Each row below holds a small network's activations on one input, seen along a few directions.
In each table, some parts of the input vary, and every possible input appears once, in random order.
Descriptions start from the smaller parts, as in this example, which fits no table here: values(3) and (point or line(9) or (ring(5) and line(6))).
Shared parts are said once, and a part with two or three values counts as separate values.

Rows:
r1: [-10  14   8  -6   1 -11   4   5  29  20  38 -10  -1]
r2: [-17 -16 -13  17  14  12 -11 -11 -19  -6 -31 -10  19]
r3: [-19   5 -11 -14  12  -6  14  -9  22  19  39 -10  -7]
r4: [ -5   8  -8 -27  16   1  22  -5   8  22  35   2 -11]
r5: [ -4 -13 -12   3  17  18  -3  -9 -34  -3 -35   4  16]
r6: [ -7  -9   5  26   3  11 -22   2 -11  -5 -32  -9  25]
r7: [ -3   9  13  -5 -18 -13   7  16  21  14  39  -3 -15]
r8: [ 13  16   4 -14 -16 -12   9   6   7  13  36   4 -28]
r9: [  2  15  -5 -32  -1  -5  13   5   5  10  31   3 -33]
r10: [ 16 -14  12  20   2  -1  -6 -12  10 -33 -44   9  25]
r11: [ 12  11  17  -9  -1 -20  21 -10  50 -10  27   8  -2]
r12: [  1 -13   6  26 -17   8 -18  14 -18 -11 -31  -2  13]
r13: [  4  -7 -12  -1   0  12 -13   4 -36 -16 -39   7  -4]
r14: [ 16  -6  -4  16 -14   7 -16   5 -33 -13 -33   6   2]
Question: Changing only one part turns r7 into r12. The same change can be made to r11. Which row results?
Answer: r10
Question: What do these inputs look like to the network?
Answer: values(2) and (point or ring(6))
Question: A walk changes only the ring(6) part. It starts at r4 and steps to r9. List the rest of the walk in order.
Answer: r8, r7, r1, r3

Rows:
r15: [-11 -11  -1   5   0  -6   4  -3  -2  -7 -11   1  10]
r16: [  2  -3  -2   3  18  13   2  -9  -9   6 -12   1  17]
r17: [  7   5 -10  -9   0  -2  -8  -3 -13  -9 -10   3 -14]
r18: [  8   1 -13   5   6   3  -3 -12 -20   8  -6   1   4]
r19: [  6  -6   2  -2  -1  14   4   8 -15  -1 -10   7  -2]
r20: [ 10  -4  13   6 -15  -1   2  10  -8  -6 -10  11   3]
r21: [  6  -2  10  11   3  -3  -1  -7  -1   0 -11   5  23]
r22: [ -7  -2   5  18  -6   1 -16   6   9  -3  -5 -10   7]
r23: [ 13  -5  11  16 -17  -1  -1   4  11 -12  -3   5   1]
r24: [ -1  25   7 -10  -3 -16  23   0  26   9  50  -6 -19]
r25: [-15  14   4 -27   4  -2  16  -9  18  23  44   3 -23]
r26: [  9   2   9   6  -5  -8  -7  -3  25 -21 -11   0   2]
r27: [  6   3  10 -19  -1 -16  13   2  25  22  39  -9 -20]
r28: [ -1  15  -9 -27   1 -10  14  13  27  20  48   6  -7]
r29: [ -9  -8 -23  -2   3   1   1  -8 -21   0  -5  -3  -8]
r30: [-14 -12 -12  -4  15  11   6  -5  -9  -3 -11  -3   5]
r31: [  2   1   1 -11  12   7  -2   1  -1 -11 -16   3  -1]
r32: [-14  -3  -4  -1   9  16 -10  10 -17   7 -12  -9   4]
r33: [-10  -1   7   9  -5   0 -13  12 -10   2 -11  -4   9]
r34: [ 12  -2  -9  -1 -13   6  -1   4 -27   1  -4   7 -15]
r35: [ -8   2 -15   1  -3   8 -16   6 -29   9  -6  -9  -9]
r36: [  6   3  12  -3  -3  -9  -4   3   6 -15 -17   7   4]
r37: [  9  -3   8  20   1  -2  -4 -13  18  -6  -5  -1  21]
r38: [ -8 -12  -3  14  -2  -5   1  -9  17 -13  -4  -5   8]
Question: What do these inputs look like to the network?
Answer: values(4) or (line(4) and values(5))
Question: Change only the values(5) part in r19. List by row number the other rows that result.
Answer: r16, r30, r31, r32
Question: Change only the line(4) part in r32. List by row number the other rows that result.
Answer: r22, r33, r35

Rows:
r39: [-10 -15  -9  16   8   9  -3  -8  -8   1 -15  -5  21]
r40: [  9   8   1 -20   3 -10  16  -2  17  -3  15  11  -7]
r41: [ -4   7  14   3 -19 -13  -3  16  19   0  20  -3 -10]
r42: [ 18  -4  10  14  -5   1   0  -6 -10 -12 -21  10   9]
r43: [ 16  -4   6  19 -13   2 -14   6  -4 -13 -21   1   7]
r44: [ -3  -7  11  21 -18  -1 -17  13  -5 -15 -24  -5   7]
r45: [ 11  -5  -2   0   5   2   1  -4  -6 -19 -27  13  11]
r46: [  0  -5 -16  -5  -2  16 -11  10 -52   8 -20   2 -11]
r47: [ 14   9   9   0 -15 -10  -1   8  19   3  21   1 -10]
r48: [-11   9  -9  -9   6 -10   6  -9  12   8  24  -9 -10]
r49: [ -4 -10  -6   0  10   8  -3  -8  -5 -16 -26   0   0]
r50: [ 16   9  14  -6  -8 -11  14  -5  14   4  21   9  -8]
r51: [-10  -5 -13   9   8   2 -10 -11 -10  -7 -19  -7   7]
r52: [-12  -1  -6  -2   7  -3  12  -5  15  17  28  -7   3]
r53: [ -5   4  -2 -20   8  -3  12  -6  18  -1  17  -2 -17]
r54: [ -2  11 -14 -23  -5   7   5  12 -27  22  23   2 -28]
r55: [-11   8   8  -7  14   0   7   1  18  20  23  -6   9]
r56: [-10  -7   5  11  15  12  -9  -3  -5   4 -19  -5  27]
Question: What do these inputs look like to the network?
Answer: values(2) and (point or line(8))
Question: List by row number the other rows that have the values(2) part in common with r42.
Answer: r39, r43, r44, r45, r46, r49, r51, r56

Rows:
r57: [ -3  -9   8  13   9   6  -2  -3   5  -7 -19   1  25]
r58: [  0  -2  -8   6  -2   9  -7   3 -27  11  -6  -1   1]
r59: [  3  -7  -5   6  12   8   1 -12 -12   3 -14   2  16]
r60: [ -7  20  13 -17   2 -14  13  -4  28  18  44  -6 -17]
r61: [ 14   1  -3  -3  -2   6   0   0 -23   0 -13   9  -4]
r62: [ -5  -6   5  11  -5   6  -9  11 -11   2 -12  -3  10]
r63: [ 16  -1   8  10 -14  -5  -8   2   2 -20 -18   6  -2]
r64: [  2  -5   3  18 -14  -3 -13   5  -2  -8 -11  -5   3]
r65: [ -2  16  -2 -21  -3 -19  18   3  25  12  44   4 -12]
r66: [ -1  -3 -10  -8   3   5  -4   0 -18 -11 -18   2 -10]
r67: [  2  15  -1 -22   3  -6  10   6  28  19  44  -3 -16]
r68: [  9  -3  10   2  -6   3  -3   8  -7 -10 -18   8   5]
r69: [-16  -6 -15   1   3   9 -10   3 -21   1 -12  -8  -5]
r70: [-13 -10 -12   1  18   7  -3 -12  -6  -7 -20  -5  10]
r71: [  4  -7   6  20   0  -3  -6  -9  13 -17 -19  -2  18]
r72: [ -2   6   4 -18  -4  -9  25  -2  26  13  46   0 -22]
Question: What do these inputs look like to the network?
Answer: values(4) or (values(3) and line(4))

Rows:
r73: [-18 -19  -6  15  -3  18 -24  18 -37  -6 -41  -7  12]
r74: [  1  -8  -9  13  11   7 -22 -10 -13 -30 -53  -2  11]
r75: [ 41  -2  23  21 -38   1 -22  22 -35 -31 -52  20  -5]
r76: [  6  -7   4  20  17  16 -19  -7 -16  -9 -48  -1  35]
r77: [ -5 -24   8  43 -11   5 -20  -2  -3 -23 -43  -7  30]
r78: [  5   7  18  -6   6 -17  27  -9  49  14  44   6  11]
r79: [ -5 -16 -19  27  -8  14 -24   0 -50  -1 -37  -7   8]
r80: [-14  12  -5 -43   6  -6  22   5  19  11  40   1 -34]
r81: [-10 -17 -14  -2  10  17 -11   5 -33 -23 -49   4   3]
r82: [  8 -21  13  33   7  11  -5 -13  -3 -19 -46   6  45]
r83: [ -8   8  13   5 -14 -23  15   3  49   8  49  -8  -3]
r84: [-23  13   2 -23  -5  -5  11  20  16  26  50  -9 -25]
r85: [ -5 -15  -2   5  15  25  -8   7 -37  -2 -45   5  27]
r86: [  6  13  -8 -22   9  -3  25  -9   2  36  51   2 -15]
r87: [  1  12 -19 -31   2 -10  23 -12   5  16  46   0 -37]
r88: [ -9  13   6 -34  14   2  25   8  16  31  45   4 -11]
r89: [  7 -13 -15  17   9  21  -8 -11 -50   3 -40   6  22]
r90: [  3 -15 -27   9   4  13 -11 -14 -47 -17 -44   5  -2]
r91: [-12  22   7  -9  -4 -16  -1   6  35  18  48 -15 -14]
r92: [ -7 -10  -1  30  -1   9 -35   4 -16 -13 -45 -13  20]
r93: [ -7  14 -12 -11  -9  -9  12   3   3  30  56 -11 -29]
r94: [  4 -23   1  26   1   3  -7 -15   0 -39 -50   4  22]
r95: [ -3  21   0 -29   8 -18  10  -9  38   2  38  -5 -23]
r96: [  2  22  12 -20  15 -10  12  -6  35  23  43  -2  -1]
r97: [ 41  26  24 -18 -41 -20  10  27  21   2  41  20 -37]
r98: [  1   6   6 -14  -2 -25  26 -11  52  -6  39   2 -11]
Question: Changing only one part turns r86 into r89. The same change can be made to r88. Which row results?
Answer: r85
Question: What do these inputs look like to the network?
Answer: values(2) and (point or (values(3) and line(4)))
Question: Change only the values(3) part in r85. List by row number the other rows that result.
Answer: r73, r81
Question: Change only the values(3) part in r84. List by row number the other rows that result.
Answer: r80, r88
Question: Change only the values(2) part in r82. List by row number the other rows that result.
Answer: r78
